Each row below holds a small network's activations on one input, seen along a few directions.
Each table varies a few parts of the input and shows all the possible inputs, shuffled.
A made-up example of a description, with smaller parts first: one of 8 places around a ring, together with either a single point or one of 11 places around a ring or (one of 3 separate values, together with one of 4 places along a line).
Shared parts are said once, and a part with two or three values counts as separate values.

Other details of the inputs vary at random and push rows far along three fixed directions, the same in every table; ignore that.

A family of inputs:
x1: [31 0 -8 35 -57 52 -31 9 -10 18 76 -28 -6]
x2: [39 41 -65 -8 7 -30 -12 -4 17 -6 13 0 30]
x3: [-7 -12 13 18 -29 52 -18 -4 20 36 23 -35 -51]
x4: [16 51 -115 40 -8 -31 -7 25 -9 1 62 27 26]
x5: [-24 -33 47 3 42 1 15 3 -18 -23 -34 18 -14]
x6: [12 -13 15 40 24 -11 8 36 -31 -36 -11 12 3]
x7: [-1 30 -33 -25 10 -43 4 -21 28 9 -29 -18 -8]
x8: [35 7 -16 72 17 5 2 48 -53 -52 23 6 33]
x9: [-8 0 -36 70 10 20 28 47 -53 -35 38 46 29]
x10: [-1 19 -36 -48 3 -18 -2 -20 26 20 -24 16 10]
x11: [17 50 -65 9 6 -35 -6 -15 11 -2 2 -26 32]
x12: [10 34 -28 -36 8 -39 7 -30 28 6 -24 -20 7]
x13: [9 25 -28 -31 -4 -54 -7 -7 21 21 -26 1 -10]
x14: [13 -4 17 33 21 11 25 24 -33 -38 -20 7 22]
x15: [-2 3 -24 84 11 1 0 39 -65 -43 14 4 33]
x16: [-18 -5 -33 74 14 8 19 34 -55 -38 47 35 38]
x17: [9 -12 32 -10 -52 47 -18 -6 18 27 43 -23 -19]
x18: [-4 -24 58 -12 12 0 31 7 -24 -19 -47 20 7]
x19: [-17 23 -37 -30 10 -37 -12 -24 16 21 -22 3 -13]
x20: [-13 -5 -24 46 -50 50 -2 5 -6 21 87 -16 -23]
x21: [6 -8 -18 49 -34 63 -31 -4 1 13 68 -45 -4]
x22: [5 48 -74 9 -5 -40 -10 -4 1 4 -2 -13 8]
x23: [-19 -28 51 7 30 -14 22 1 -15 -22 -40 1 1]
x24: [3 -18 6 25 33 26 14 24 -27 -38 -11 26 24]
x25: [-1 19 -36 -42 21 -24 -4 -30 32 4 -17 0 10]
x26: [2 -43 53 -17 39 3 11 11 -11 -27 -25 32 6]
x27: [-31 -38 54 -13 23 -6 41 22 -13 -15 -7 58 -1]
x28: [2 -22 62 -10 25 -6 24 16 -8 -30 -35 12 5]
x29: [-25 -41 51 -17 30 2 13 -6 -24 -20 -28 29 21]
x30: [-22 -39 59 -44 -35 45 -10 -35 26 39 12 -22 -40]
x31: [-14 -26 60 -8 18 -11 23 -5 -27 -19 -37 9 19]
x32: [10 12 -30 -51 6 -35 -13 -15 22 16 -13 21 9]
x33: [18 54 -73 10 3 -40 -13 14 21 -1 -1 -15 6]
x34: [-4 27 -34 -28 19 -35 -14 -5 36 13 -22 3 -14]
x35: [-14 -34 59 -17 21 -2 21 -12 -24 -24 -28 25 29]
x36: [15 -10 25 1 -41 61 -5 -17 25 26 31 -37 -21]
x37: [-10 -31 58 -22 21 3 25 -9 -25 -29 -28 29 19]
x38: [-12 -2 -31 81 23 7 -12 35 -65 -39 19 17 28]
x39: [10 27 -29 -43 12 -29 4 -36 34 1 -17 -5 17]
x40: [-1 20 -31 -31 9 -44 -19 -9 17 24 -19 14 -15]
x41: [28 7 -8 40 -46 62 -27 12 9 8 73 -41 -8]
x42: [-10 -37 52 1 40 -8 6 17 -15 -20 -31 28 -17]
x43: [-25 -31 54 -25 -38 42 -12 -20 28 55 -3 -23 -65]
x44: [31 6 -5 44 -59 41 -28 16 -13 21 66 -41 -17]
x45: [11 36 -24 -45 -7 -44 -2 -11 28 15 -23 -2 7]
x46: [0 33 -29 -34 -4 -49 -5 -3 28 19 -27 -1 -8]
x47: [-5 -6 -19 64 -29 50 -33 4 -6 16 56 -45 -25]
x48: [-1 31 -36 -29 -8 -39 3 -13 25 24 -37 -5 -9]
x49: [0 21 -32 -54 6 -29 -11 -11 30 14 -15 18 11]
x50: [-10 -25 61 -20 -39 37 4 -19 39 45 -9 -45 -61]
x51: [7 -11 15 18 12 18 20 18 -39 -34 -10 32 35]
x52: [-10 -24 69 -36 -48 31 0 -36 24 41 4 -43 -44]
x53: [-10 26 -31 -33 8 -38 -16 -5 25 22 -21 12 -13]
x54: [-8 -32 59 -10 32 2 23 -13 -11 -29 -28 14 26]
x55: [-8 -36 61 -42 -28 48 -14 -18 48 36 14 -26 -44]
Description of these inputs: one of 5 places along a line, together with either a single point or (one of 2 separate values, together with one of 5 places around a ring).
Changing only the place on the line of 5 turns x20 into x16. The same change can be made to x37. Which row results?
> x35
Changing only the place on the line of 5 turns x39 into x41. The same change can be made to x30. Which row results?
> x49
Change only the choice among 2 separate values in x33. List by row number the other rows that result.
> x46
Change only the choice among 2 separate values in x29. List by row number the other rows that result.
> x21
Change only the place on the ring of 5 in x54. List by row number the other rows that result.
> x11, x21, x23, x47
